B =
[[-67 -31  36  26 -18 -19  19  49   3 -39 -67  22 -68  62  28 -18]
 [ 19 -64  56 -56 -26  16 -32 -42 -14  56 -29  37 -11 -71  -6 -69]
 [-60 -69  30  61 -56  30  38 -71  -5  22  38  57   8 -48 -52  62]
 [-28   6 -36  63  34 -44  56 -28 -66 -42 -11  21 -65 -33  60  20]
 [ 51 -49   3  39  -6 -68  53 -25   1  21 -63 -55  40 -49  25  53]
 [ 51 -44  52  32 -35 -15  43 -58  67 -24 -32  20 -54  69 -10  50]
 [ 36  38  31  11  66 -21 -49  22   8  69  56  45  63 -51 -66  11]
 [-35   0  -4 -22  -4  45  43 -37 -39 -42   3 -64  14  16 -21 -17]
 [ 14   8 -38 -39  46 -67  71 -19 -16  47   2  65 -17 -69  -5 -23]
 [-59  64 -13  60   8 -58 -11  67  14  26   8 -29   6 -41 -48 -34]
 [ 24 -26  57  59 -34  40  29 -69  34   3  31  48 -55 -40 -16  48]]
Rows and columns are counted from 1.
row 1 col 1 => -67
row 3 col 14 => -48
row 9 col 6 => -67
row 6 col 10 => -24
row 4 col 11 => -11
row 3 col 8 => -71
row 10 col 12 => -29
row 4 col 3 => -36
row 11 col 2 => -26
row 11 col 16 => 48
row 7 col 4 => 11
row 8 col 10 => -42
row 8 col 6 => 45
row 4 col 5 => 34
row 2 col 12 => 37
row 6 col 16 => 50
row 4 col 2 => 6
row 5 col 15 => 25
row 6 col 11 => -32
row 9 col 7 => 71
row 7 col 6 => -21
row 2 col 1 => 19
row 8 col 1 => -35
row 3 col 1 => -60
row 4 col 14 => -33
row 9 col 5 => 46
row 1 col 15 => 28
row 3 col 16 => 62
row 8 col 16 => -17
row 8 col 3 => -4
row 11 col 9 => 34
row 8 col 14 => 16
row 4 col 10 => -42
row 10 col 15 => -48
row 1 col 5 => -18
row 5 col 14 => -49
row 11 col 15 => -16

x =
132  138  217  149  121  173   82  160  105  104  129   57   72   82
 55   53  116   82  143  168  118  135  115  128   89   68   59  109
 84   90   96  101   78  179  182  122  127   78  164   94  199   51
 33   56  163  116   94  133  113  193  159   75  152  117   88   50
Rows and columns are counted from 1.
(1, 1) -> 132
(4, 7) -> 113
(2, 13) -> 59
(1, 7) -> 82
(4, 3) -> 163
(2, 7) -> 118
(3, 14) -> 51
(1, 13) -> 72
(4, 2) -> 56
(1, 6) -> 173
(4, 14) -> 50
(4, 8) -> 193
(4, 12) -> 117
(3, 11) -> 164
(4, 9) -> 159
(3, 2) -> 90
(3, 6) -> 179

A =
[[ 37  58 -53  43]
 [-57 -49  27 -80]
 [ 24  32 -51  38]
 [-66 -51  23 -66]
 [ 15   0  31 -74]
 [ 84  86  24  39]
 [ 35  22  46  13]
 [ 22  52 -31  36]]
Rows and columns are counted from 1.
row 1 col 1: 37
row 3 col 3: -51
row 1 col 4: 43
row 1 col 3: -53
row 2 col 4: -80
row 8 col 4: 36
row 4 col 4: -66
row 7 col 1: 35
row 8 col 2: 52
row 4 col 1: -66
row 5 col 2: 0
row 5 col 3: 31
row 6 col 3: 24

M =
[[4456 3951 7861 4813 6409 4730 4862 3803]
 [8318 7469 3098 5937 8728 5981 7405 4288]
 [3122 2801 7410 3235 5574 5805 3748 2181]
 [5357 6512 6499 6234 4472 7267 4921 6563]]
Rows and columns are counted from 1.
(1, 1) => 4456
(3, 4) => 3235
(4, 7) => 4921
(2, 5) => 8728
(2, 8) => 4288
(1, 6) => 4730
(2, 1) => 8318
(4, 2) => 6512
(3, 1) => 3122
(3, 6) => 5805
(4, 4) => 6234
(2, 4) => 5937
(3, 5) => 5574
(4, 3) => 6499
(3, 2) => 2801
